Each row below holds a small network's activations on one input, seen along a few directions.
Each table varies a few parts of the input and shows all the possible inputs, shuffled.
A made-up example of a description, with smaller parts first: line(4) and (point or (values(2) and ring(5)) or line(11)).
Shared parts are said once, and a part with two or three values counts as separate values.

Other details of the inputs vary at random and push rows far along two fixed directions, the same in every table; ignore that.

Rows:
r1: [  5.6  16.3  -7.2  -4.8   7.8 -13.0  -9.9  14.4  19.8  -3.1   5.5]
r2: [  8.6   9.0  -6.6 -12.9   6.1 -16.0  -3.1  11.7  17.3   1.2  15.3]
r3: [-24.8 -23.2  14.9  19.7  12.3   4.2  -1.0  -7.6 -36.1 -16.3  -7.1]
r4: [-27.4 -18.4  12.1  17.2  22.3   8.4  -6.2  -7.6 -38.2 -11.9 -10.3]
r5: [ 13.5   8.8  -1.1 -14.4 -17.3 -16.0 -14.9  12.2  19.8  12.0   6.4]
r6: [  8.9  11.7  -3.1  -7.9   3.5 -17.3  -3.3  12.5  18.7  -1.5  13.6]
r7: [ 35.2  10.5 -23.8  13.4 -29.4  73.1  70.6 -43.2  14.2  20.6 -20.1]
r8: [  6.4   8.1 -12.6 -11.5   6.8 -13.5  -7.1  13.8  20.3  -1.8   5.5]
r9: [-26.5 -21.8  19.1  17.2  15.1   1.8  -0.5 -13.7 -35.8 -11.1  -5.0]
r10: [  3.0  14.8  -8.2  -7.0   7.4 -13.9 -10.5   9.0  22.1  -1.2   4.2]
r11: [  5.9  14.5  -7.6 -11.3   9.1 -13.4  -7.2  12.5  17.2   2.0  13.6]
r12: [  5.3   7.1  -8.8  -9.3   0.0 -16.8  -5.1   8.2  22.5  -2.9   8.9]
r13: [ 34.9  16.9 -18.9  13.9 -27.4  73.8  71.2 -44.9  11.1  24.6 -12.3]
r14: [ 10.0  11.5  -4.1 -21.2  -6.1 -14.2  -4.9  27.0  12.3   0.9   9.3]
r15: [  3.6  15.8  -4.9  -8.4   6.1 -15.7  -8.0   8.2  20.9   1.2  10.7]
r16: [ 13.9   7.7  -2.2 -13.2 -17.4 -14.7 -15.4  13.6  20.6   8.4   3.7]
r17: [ 13.2   8.4  -1.6 -13.0 -16.5 -13.8 -15.7  14.9  20.2  11.4   4.7]
r18: [-25.2 -26.0  11.5  14.8  14.9   5.3  -0.9  -8.3 -37.5 -13.6  -5.5]
r19: [-17.5 -22.6  18.3  13.3  -6.1   1.7 -10.4 -10.5 -38.5  -1.2 -13.7]
r20: [-17.7 -26.5  21.6   6.9  -7.0   5.7 -13.0 -10.6 -38.4  -3.5 -12.8]
r21: [-28.8 -22.7  13.1  18.4  15.9   4.4  -4.5 -11.6 -32.8 -14.2 -14.6]
Description of these inputs: point or line(5) or (values(3) and ring(5)).
Which other rows does r1 become when the values(3) part takes its other values? List them by row number.
Answer: r4, r10
Which other rows belong to the same alternative as r16? List them by row number.
Answer: r5, r17, r19, r20

Rows:
r22: [-15.4   4.9   1.7  -3.8  27.4 -39.9 -35.5  27.3   6.8 -14.3  12.3]
r23: [-17.1 -27.4  17.7  19.1  -4.8  17.2   2.6 -21.2 -38.5  -1.0 -13.8]
r24: [ 28.6  16.3 -23.5   0.9 -12.6  32.8  41.2 -22.5  30.0  14.1   1.0]
r25: [ 32.5  16.3 -11.3  -3.8 -32.9  31.5  32.1 -19.7  22.2  23.4  -4.4]
r26: [-16.6 -28.0  15.6  18.6  -6.0  17.1   3.4 -18.3 -39.6  -2.7 -16.7]
r27: [-23.2 -16.1  10.6  20.5  18.4  21.1  11.5 -22.4 -35.9  -8.3 -10.2]
r28: [-17.7 -25.2  18.7  17.6  -7.4  16.9   5.9 -16.6 -40.4  -4.2 -16.5]
r29: [ 28.4  23.4 -19.7   1.0 -12.4  33.7  42.3 -20.8  28.3  14.4   0.4]
r30: [ 28.3  18.5 -22.0  -0.6 -14.9  32.2  44.4 -17.7  28.0  10.8  -2.1]
r31: [-16.9 -23.5  17.1  20.1  -4.2  20.1  -0.1 -17.4 -40.3   1.1 -17.3]
r32: [-12.6  -6.5   8.9 -14.2   5.2 -41.4 -39.2  26.1  -0.9  -8.7   6.7]
r33: [-11.5  -2.8  12.2 -10.3   3.2 -39.6 -40.6  30.2  -0.4  -9.8   5.9]
r34: [ 38.0  32.4 -23.8 -37.4 -22.6 -24.7 -13.2  28.8  61.8  15.9  15.3]
r35: [-13.1  -1.8  10.5 -13.1   7.4 -39.1 -43.2  27.5  -1.2  -5.0   6.3]
r36: [-17.2   2.9   6.1  -5.8  25.4 -43.2 -30.7  25.2   7.6 -18.0  15.7]
r37: [-12.2   1.1   5.4 -12.8  26.8 -38.0 -23.6  34.3  -2.9 -15.6  22.1]
r38: [-16.5 -23.6  18.5  20.2  -3.5  18.1   0.7 -21.3 -39.8   0.9 -14.5]
r39: [-12.4   0.2  13.6  -9.1   5.1 -40.6 -42.0  29.1  -0.5  -6.7   6.9]
r40: [-18.2 -24.6  20.9  18.0  -6.2  17.0   5.2 -19.5 -39.2  -2.6 -13.7]
r41: [ 29.2  20.4 -23.0   2.2 -11.1  33.9  39.5 -22.7  28.5  15.9   0.5]
r42: [-18.9 -26.4  17.9  14.1  -3.8  18.2   3.7 -20.9 -39.7  -1.0 -14.3]
r43: [-20.9 -19.8   8.1  24.0  15.2  22.2  10.5 -17.1 -35.1 -11.4 -13.8]
r44: [ 28.0  18.6 -24.9  -4.4 -11.9  36.8  40.5 -16.8  27.0  12.8  -4.2]
r45: [ -9.0  -5.6  12.6 -16.7   5.7 -38.3 -32.1  34.2 -10.2  -7.2  17.7]
r46: [ 27.1  17.4 -23.3  -4.1 -11.6  33.8  42.4 -22.2  29.1  14.2   0.5]
r47: [-10.2  -5.5   8.8  -9.4   4.3 -39.3 -43.0  28.5   0.6  -8.1   5.8]
r48: [-22.9 -20.7   8.1  18.8  15.6  19.9  14.0 -19.4 -35.8 -11.7 -12.9]
r49: [ 34.5  45.4 -28.3 -28.2  -2.2 -26.3  -3.7  29.1  69.9   8.4  22.4]
r50: [-21.8 -17.0  11.4  23.0  14.0  22.1  13.1 -15.4 -35.7 -13.0 -13.9]
r51: [ 29.0  15.5 -25.2   0.5 -13.6  32.3  41.7 -19.4  28.3  12.3  -2.1]
r52: [-12.9  -2.1  12.0 -12.8   8.1 -41.5 -42.7  23.7  -0.9  -5.4   9.2]
r53: [ 33.7  43.3 -31.4 -32.1   0.1 -24.8  -5.0  27.4  69.0  10.1  21.8]
The inputs of r37 and r45 match in every part but one. If r44 is changed in the same way as r37 into r45, which row does it become?
Answer: r34
What is each input in this table made of?
Answer: values(2) and (point or (values(3) and ring(5)))
Which other rows does r31 become when the values(3) part takes its other values? List them by row number.
Answer: r35, r39
Which other rows does r50 become when the values(3) part takes its other values? List them by row number.
Answer: r43, r44
